These are the activations of a small neural network, seen along a few directions. Each row is one input.
In each table, some parts of the input vary, and every possible input appears once, in random order.
A made-up example of a description, with smaller parts first: line(6) and (point or ring(11) or (values(2) and ring(8))).
Shared parts are said once, and a part with two or three values counts as separate values.

Other details of the inputs vary at random and push rows far along three fixed directions, the same in every table; ignore that.

Rows:
x1: [ -1  11  -7 -11  -6  23  16 -14   2   3  11  -2  -1]
x2: [ 10  48  16  17   0  38  18 -40  15   2  17  18  11]
x3: [ 13  29  19  32   0  17   6 -20   8   3   8  18   5]
x4: [ 13   3   2 -13  -6  18  34 -12 -18  26 -13 -15 -29]
x5: [  2 -12   3  -4  -1 -10  -5   8 -11   1  -5  -7  -3]
x6: [ -8   6 -12 -23  12  11  -9 -13  27 -12  15   4  13]
x7: [ -2 -13 -13 -31   6  -9  13   4 -15  12 -21 -16 -23]
x8: [ 11  -6  19  35  -4 -30 -14  15 -15  29 -13   1 -10]
x9: [  5  -8   6  36  -5  -8 -20  15   8 -26  20  12  21]
x10: [ -1   4  -2   4  12  -6   0   0  -3  14  -6   6 -13]
x11: [ -4 -11  -5 -29   0  -6  11   6 -14  21 -17 -25 -23]
x12: [-13  -6 -10 -35  10   2  -2  -1   1  -9  -4 -11  -4]
x13: [  2  37   9  11   7  23   8 -30  14   0  17  14  12]
x14: [  4 -16  15  29 -17 -20 -13  19  -9   5  -7   2   2]
x15: [  0   0  -1   5   8   3 -18   2  25 -21  15  14  17]
x16: [  0   1   4   7   2 -11 -16   5   7 -27   9   1  23]
x17: [ -8   3 -22 -27  14   8   4  -1  10 -19   6  -7   3]
x18: [ 12  -7  25  28 -12 -16 -12  12  -7 -10  -6   1   5]
x19: [-11   6 -20 -14   6   7  -4   0  15 -23  16   2  16]
x20: [ -6  -5 -14 -17  16  -7   4   2  -9  28 -17  -5 -27]
x21: [ -4 -10  -1  12   4  -4 -14   6   5 -22   8  10  16]
x22: [  9 -11   6  18 -14  -8   0  13 -13  12  -2  -3  -6]
x23: [-17   1 -14 -18   5   7  -8   0  16 -20  16  -3  14]
x24: [ -4  -5  -9 -10  11   0 -15   1  22 -13   8   6   7]
x25: [ -3 -10 -13 -22  -7 -10  14   7 -16  28 -15 -20 -21]
x26: [  3  26   2  -7   8  22  29 -27  -1  26  -3   6 -21]
x27: [  9 -14   7   0  -6 -15  -5   8  -3  24 -14  -5 -15]
x28: [  1  -8  -2  -2   4  -7 -16   6  14  -4   2   4   4]
x29: [ -2 -10 -14 -22  -7  -9  14   8 -16  26 -16 -18 -22]
x30: [-16 -10 -23 -30   8   5   4   4   5  -5   0  -9 -10]
x31: [ -6 -16 -15 -28   3  -7  15   3 -17  21 -25 -12 -24]
x32: [ -9 -12 -15 -33  10   0   8   7  -4   3 -11 -18 -19]
x33: [ -2  -6   2  25  -5  -4 -20  10   8 -23  16  14  24]
x34: [-20  -2 -13 -29  10   7  -5  -7  10 -15   4  -3  11]
x35: [  8 -12  10  17  -6 -16 -11  17  -8  -1   3  -7   5]
x36: [ -5 -13 -11 -21   9  -2   1   3  -5  -6  -4  -7  -8]
x37: [ -5   1   0  10   1  -6 -16   4  10 -26   9   9  27]
x38: [ 12 -16  20  24 -11 -24 -13  15 -15   2  -6  -4   3]
x39: [ -9  -6 -15  -8   1  -4  -5   6   3  -7   1   1   7]
x40: [ 9 -2  3  3 -5 -9  4 10 -8  3 -7 -9 -4]
x41: [ -1   1   2  25  -6  -8 -18   9  10 -24  14  12  28]
x42: [-16   9 -19 -21  25   3  -3  -6  11   0   7   8  -3]
x43: [  3  15   2 -18  -7  33  33 -29  -9  18  -6  -1 -12]
x44: [-15  -2 -22 -23   7   9  -4  -1   9 -11  17  -4   9]
x45: [ -4 -10  -9   5  -2  -9  -4   9  -1  -6  -3   3   2]
x46: [ -7  -2  -7 -11   9   3  -8   6  10 -23   8  -5   7]
x47: [-12   1 -24 -20   9   7   2   0  12 -19  11  -1   6]
x48: [  9 -13   8  20   0 -15 -19  11  12  -6   1   8   4]
x49: [ 30  36  43  51 -19  14  27 -25 -11  33  -3  16 -11]
x50: [-10  -6  -2   3   6   1 -13   3  11 -27   6   8  15]
x51: [ 14 -14  22  28 -14 -22  -9  23 -14   5 -11  -8  -6]
x52: [ -3  -6  -1   7   0 -10 -12   8   2 -16   0   6  16]
x53: [ 12  52  23  29  -1  37  15 -40  18  -6  23  24  19]
x54: [ 12 -20  24  31 -17 -24  -6  19 -20  13 -22  -1 -10]
x55: [  6  27  -2  -3  -9  32  28 -25   7  -4  10   3   2]
x56: [ -5   1  -6  -7  10   7 -11  -2  10 -31  14   5  17]
x57: [  7  31   8  13   7  24  15 -26   9   4   8  15  -1]
x58: [ -2  -4   7  22  -7  -8 -19  13  10 -22  15   5  20]
x59: [  0   3  14  39 -10  -1 -22   6  16 -34  19  19  32]
x60: [ -6  -7 -19 -34   7  -5   7   7  -7   7  -9 -19 -12]
x61: [ 18 -17  19  28 -14 -22  -7  23 -20  13  -9  -9  -7]
x62: [ 19 -14  22  28 -16 -29  -5  19 -22  10 -20  -6  -7]
x63: [-11  -4 -11  -7  10   6 -11  -1  10 -24  11   9  17]
x64: [ -1 -15   0  11  -9 -12  -8  11  -8   7   0  -1   3]
x65: [ 13 -17  15  29  -5 -21 -18  19   4   1  -3   8   1]
x66: [  6 -16   1  15 -10 -12  -3  17 -12   8  -2  -3  -8]
x67: [ -7   2 -14 -26  11   5   2  -5   5 -18   1  -4   4]
x68: [-12  10 -11  -4  22  -2 -17   0  14 -10  12  12  10]
x69: [-12  -8 -15 -37   9   1   3   6  -1   1  -6 -19 -11]
x70: [ -1 -10 -13 -32   1 -10  15   7 -17  25 -19 -26 -22]
x71: [ 11  37  12  -3  -4  31  37 -39  -7  40  -6   0 -20]
x72: [ -9 -10  -9 -12   4  -2  -7   3  -2  -5   1   0   6]
x73: [ 13  19  14  24  -5  22   4 -12  12 -26  22  10  21]
x74: [ -2  -8  10   3  -1 -13 -14   8  -1 -13   0  -5   8]
x75: [ 28  35  35  42 -15  21  28 -28  -9  31  -5  13 -13]
x76: [ -2  -6   7   8   4  -7 -15   7   7 -29   5   3  12]
x77: [ -4 -13 -13 -29   7  -3   1   4   3  18 -10  -6 -16]
x78: [ 16  39  21  10  -8  28  38 -36  -8  39  -4   7 -19]
x79: [  9 -14  14  29 -10 -23 -10  17 -11  -1 -12   4   4]
x80: [ 20  12  22  30 -26  20  27 -17 -14  20  -4   7  -9]
x81: [ -2 -14   5   4 -13 -13   0   9 -13  18 -13  -8 -10]
x82: [-18  -9 -26 -30   7   7  -2   0   3  -2   5  -3   1]
x83: [-17  -5 -22 -29   8   8   0   2   9 -11   6  -6  -3]
x84: [-10 -17 -20 -22   3   1   7   4  -9  12  -8  -5 -16]
x85: [  0 -17   4  15 -10 -13  -3  13  -9   6 -11   0  -8]
x86: [ -4   1  -2   4  11 -13 -13   6  -2  13  -2   3  -4]
x87: [  7 -11  11  16  -3 -14 -15  13  -6 -13   1   2   8]
x88: [ 14 -16  18  19 -12 -23  -8  15  -8  25 -13  -3 -10]
x89: [-12  -1  -4 -11   4   5  -8  -3   9 -18   5   3  14]
x90: [ 18 -12  14  23 -13 -23   1  21 -18  11 -16 -10 -11]
x91: [  8  24   4  -8   1  21  28 -26 -10  39 -13  -1 -26]
x92: [  8  31  11  12   2  21  14 -24   4  13   5  11  -2]
x93: [-11  -6  -7   2   1   1 -12   6  10 -20   8   7  12]
x94: [-11  -3 -21 -20   3   4   6  -1   1  -2  -3  -2  -2]
x95: [  8 -14   7   0  -5 -13  -4  11  -4  23 -12  -4 -13]
x96: [ -1  -7   0  -3 -10  -2   6   7  -7  11  -7  -8 -12]
x97: [ 13  27  15   0 -11  24  24 -27   0  -3   1   0   4]
x98: [ -7   9  -1   6   3   3 -13  -6  16 -32  17  11  33]
x99: [-15   1 -13 -17  10  11  -7  -9  12 -20  15   4  20]
x100: [-10   6  -8 -16  14  -6   3  -5  -3  25  -3  -2 -13]
x101: [-10  -9 -10 -32  10   1   1   1  -2  -7  -8 -11 -10]
x102: [-11  -5 -19 -26   0  -1   8  -2  -5  12  -7  -9  -6]
x103: [-18  -6 -15 -30  10   7  -3  -2   6 -11  -2  -2   3]
x104: [  8  30   5  -4  -2  42  22 -29  11 -14  19   3  11]
x105: [  4  -3   8  26   7 -22 -15  14  -5  11  -5   9  -5]
Description of these inputs: line(5) and (values(2) or line(4) or (values(3) and ring(5))).
The inputs of x37 and x79 match in every part but the line(5) part. If x82 is changed in the same way as x37 into x79, which row does it become?
Answer: x80
The inputs of x69 and x11 match in every part but the line(5) part. If x86 is changed in the same way as x69 into x11, which row does it become?
Answer: x71
Which other rows does x88 become when the values(2) part takes its other values? List them by row number.
Answer: x6
Which other rows does x90 become when the line(5) part takes its other values? List them by row number.
Answer: x17, x40, x60, x70
Which other rows does x14 become when the ring(5) part takes its other values? List them by row number.
Answer: x12, x58, x69, x89
Which other rows does x20 become when the line(4) part takes its other values? List them by row number.
Answer: x10, x26, x57
Which other rows does x28 become when the values(2) part takes its other values? List them by row number.
Answer: x77

Rows:
x106: [-12 -21 -13   4   9 -25 -24  22   3  13  -2   7  -2]
x107: [ -1  -4  -3 -13 -10  12  11  -7  -1  -1  -2  -9  -3]
x108: [ 10  11  14  24 -25  19  12  -9  -3 -11  13   5  16]
x109: [ 5 13 14  6  3  2  3 -9  0 -1  4  1  2]
x110: [  2  23   6   8  -3  20   1 -14  22 -38  20  10  29]
x111: [  3  18   2   6   6   4  -3 -10  10  -6   8   9   9]
x112: [-24 -12 -30 -21  21  -8 -13   9   6   5   2   8  -4]
x113: [ -3  -7   3  19  19 -23 -41  19  21 -42  22  12  30]
x114: [-13  12 -16 -40   7  24  17 -14   8 -11   5 -10  -1]
x115: [ -2 -19  -6   9   8 -28 -19  24  -7  17  -8  -1 -13]
x116: [-16   8 -25 -49  21  12   9 -13   1  14  -4  -9 -18]
x117: [  8   7  12  18  -6   1  11  -7 -12  28 -12   6 -17]
x118: [ -7  16  -2   5   8  12  -7 -12  18  -7  15  14  13]
x119: [-14 -10 -17 -29  19  -8 -14  11   2 -14   0 -11   5]
x120: [ -4 -15  -1 -16  10 -19  -9  10  -4  10 -12  -9 -11]
x121: [ -8 -11 -11 -15  15 -15 -13   9  -5   7  -9  -1 -12]
x122: [ 12  13  10  23  -9  10  15 -11  -3  28   1  11 -11]
x123: [  0  -4  -1 -12 -13   8  20  -3 -15  13  -9 -16 -15]
x124: [ -5 -26  -9  -6 -12  -9   1  15 -15   1  -9  -7  -5]
x125: [ 11  -9  22  27  -2 -25 -11  12 -11   3 -10   3  -3]
x126: [ -7  10 -14 -31  14  12   5 -11   8 -13   1  -6   6]
x127: [ -4 -26 -14 -13  -9  -9  -1  18 -11   1  -4 -11  -6]
x128: [-24 -11 -24 -10  24 -20 -32  20  11 -11  11   4  10]
x129: [  8  17   8  -1   4  20   6 -15  11 -15   8   1  11]
x130: [  3 -11   0  21  -5 -23  -3  15 -12  33 -13   4 -14]
x131: [ -3  20  -3 -16  13  13  10 -21  11 -10   8   1   6]
x132: [  9   6  11   5  -7   9   9  -3   3 -10   2  -2   2]
x133: [  2 -20   0 -14   3 -18   1  13 -21  18 -26 -15 -21]
x134: [ 16   4  21  29 -32  16  14 -10  -4  -3   6   6  11]
x135: [  7 -24  16  41 -17 -26 -22  27  -8 -19  -1   2  13]
x136: [  6  12   1  -1  -3   6  23 -14 -12  39 -15  -2 -24]
x137: [ -7   8 -15 -14  -7  25  12 -14  11 -23  16   2  18]
x138: [ -6   0 -14 -22   0  19   9  -8   9 -17   9  -7   3]
x139: [ -3  16  -9 -14  16  14  -4 -12  17 -11  12   6   5]
x140: [  4  -5  -4 -14 -15   6  24  -5 -14  17 -16 -17 -18]
x141: [16  9 26 24 -9  4  0 -6  2 -7  0  3 11]
x142: [ 10  12  16  38 -11   1   4  -3  -6  21   5  14  -1]
x143: [ 12   2  11  -4  -6  -2  14  -7 -15  39 -21  -7 -27]
x144: [  1 -17  12  23  -5 -23 -31  25  10 -31   7   5  23]
x145: [ 17  13  27  24 -18  12  16  -9  -6  -4  -4   5   3]
The inputs of x119 and x133 match in every part but one. If x142 is changed in the same way as x119 into x133, which row does it become?
Answer: x112
Describe the family of inputs behind these rows.
Answer: values(5) and line(8)
Which other rows does x121 become when the values(5) part takes its other values? List them by row number.
Answer: x111, x116, x139, x143
Which other rows does x110 become when the values(5) part takes its other values? List them by row number.
Answer: x114, x132, x144, x145

Rows:
x146: [ -5  -4  -4  -7  13  -2 -18   1  16 -17   5   6   8]
x147: [-11   9 -15 -39  13  17  21 -21  -6  13 -13  -7 -19]
x148: [ -7 -13   0  12   5 -21 -21  16  -5  -7  -6   9   7]
x149: [ 31  33  39  28 -11  12  14 -19   4   4   2  -2   3]
x150: [ 28  15  37  23 -21   3  38 -17 -33  47 -32  -7 -36]
x151: [ 25  25  38  31 -13  17  15 -22   5   5   0   9  -1]
x152: [ -1 -39  -6  -3  -6 -34  -8  28 -21  41 -28 -10 -32]
x153: [ 14 -44  16  18 -37 -22 -10  36 -15 -26  -9 -20   9]
x154: [-15  -1 -23   3   5  -2 -10   6   6  -9  17   9  14]
x155: [ -2  11  -2 -18  20  10 -10  -8  23 -24  12   3  12]
x156: [ 20  17  31  36 -18  22  15 -22   4  11   1  15   2]
x157: [ -6  17 -16   0  -1  26   4 -12  20  -5  27   9  12]
x158: [  4 -26   0  34 -11 -30 -23  31  -4  13   2   5   0]
x159: [-15  -4 -12  -1  11  -1 -12   2   7 -15   6  11  13]
x160: [-21 -11 -38 -30   7  -4   7  11 -12  25  -3 -12 -18]
x161: [ -1 -23   4  33  -7 -33 -22  27 -14   5  -7   8   3]
x162: [  4  25   8 -12  13  17   0 -19  19 -18  16   0  11]
x163: [ -4  12  -3  -8  19 -12 -13   5   7 -22   6  -7  14]
x164: [ -8  19  -4 -16  22   5  -8  -9  11 -26  14  -1  16]
x165: [ -4   5 -15 -56  15  11  35 -16 -21  36 -28 -23 -41]
x166: [-11  -7 -16  -2   4   0 -13   5  17  -8  15  11  11]
x167: [ 10   5  13   4 -35  32  28 -14  -6 -38   8 -11  22]
x168: [-10 -15 -10  17  -1 -21 -16  19  -5  -1   4   9   8]
x169: [-15  -7 -23 -48  15  11   7  -8   5  14 -11  -5 -19]
The inputs of x155 and x165 match in every part but one. If x151 is changed in the same way as x155 into x165, which row does it become?
Answer: x150
Describe the family of inputs behind these rows.
Answer: values(2) and (point or line(11))
Which other rows does x169 become when the values(2) part takes its other values? List them by row number.
Answer: x148

Rows:
x170: [ -3  13  -8 -23   5  18  16 -14   4  -3   2  -7  -3]
x171: [  8   6  13  10 -11   1  15  -5 -15  10 -10  -3  -5]
x172: [-12 -15 -13 -16  12  -7 -19  11  11 -17   4   1   5]
x173: [-14 -10 -17 -14  13 -11 -16  11   3 -19   4  -3  11]
x174: [ -7  13  -9 -21   4  19  16 -16   0  -4   0  -3  -3]
x175: [ 15  -9  20  14 -16  -4   9  -1 -11  22 -17  -2 -16]
x176: [ 17  25  25  35 -16  15  10 -15   1 -12   9   9  17]
x177: [-18  -3 -37 -55   5  18  29 -11  -9  36  -8 -17 -30]
x178: [  3 -14   2  33 -15 -16 -11  18  -7   9   2   8   4]
x179: [ 21  22  27  33 -15  16   9 -14   6 -10  10   9  14]
x180: [ -4  22  -6 -15   4  22  11 -19   8 -15  13  -2  11]
x181: [ -3   1 -10 -28   6  14  16 -10  -1   7  -5  -8 -13]
x182: [  9 -22   7  -4 -10 -18   8  12 -20  32 -26 -12 -30]
x183: [-13 -17 -13 -10  13 -12 -31  15  19 -27  10   5  19]
x184: [ -3  18   0 -11   4  27   1 -21  25 -22  19   7  18]
x185: [ -3  25  -3  -9   7  24   5 -18  19 -27  21   2  19]
x186: [ -4   1 -14 -38   6  15  21 -12  -6  16 -10 -14 -20]
x187: [ -7 -31  -9  24  -7 -30 -24  32  -9   6  -2   6   1]
x188: [ 17  22  27  35 -14  16  10 -15   4 -12   9  10  13]
x189: [-10 -12 -12 -17  12 -10 -19  13  12 -16   7  -5   7]
x190: [  5 -11  14  28  -8 -19 -11  15 -13  -5  -7   4   5]
x191: [ 22  24  28  32 -15  16   8 -14   5  -9  13   6  14]
x192: [ -9   4 -12 -27   5  11  17 -13  -8   5  -7  -7  -9]
x193: [-21 -17 -27  -1   9 -10 -25  17  14 -20  18  11  19]
x194: [  3 -28   5  14  -2 -35 -26  32  -3  -4  -7  -3   0]
x195: [-16 -18 -12  -9  14 -11 -31  14  19 -29   9   7  17]
x196: [ 15   7  20  14 -17   1  21  -6 -23  22 -14  -8 -13]
x197: [  8 -18   5  -2  -8 -20  10  13 -26  30 -26 -17 -27]
x198: [  2  21   8  29  35 -29 -20  -1   1  55  -9  25 -23]
Describe the family of inputs behind these rows.
Answer: point or (line(4) and (point or line(6)))
Which other rows does x192 become when the line(4) part takes its other values? List them by row number.
Answer: x171, x190, x196
Which other rows does x170 become when the line(6) part takes its other values? List them by row number.
Answer: x171, x176, x179, x183, x194
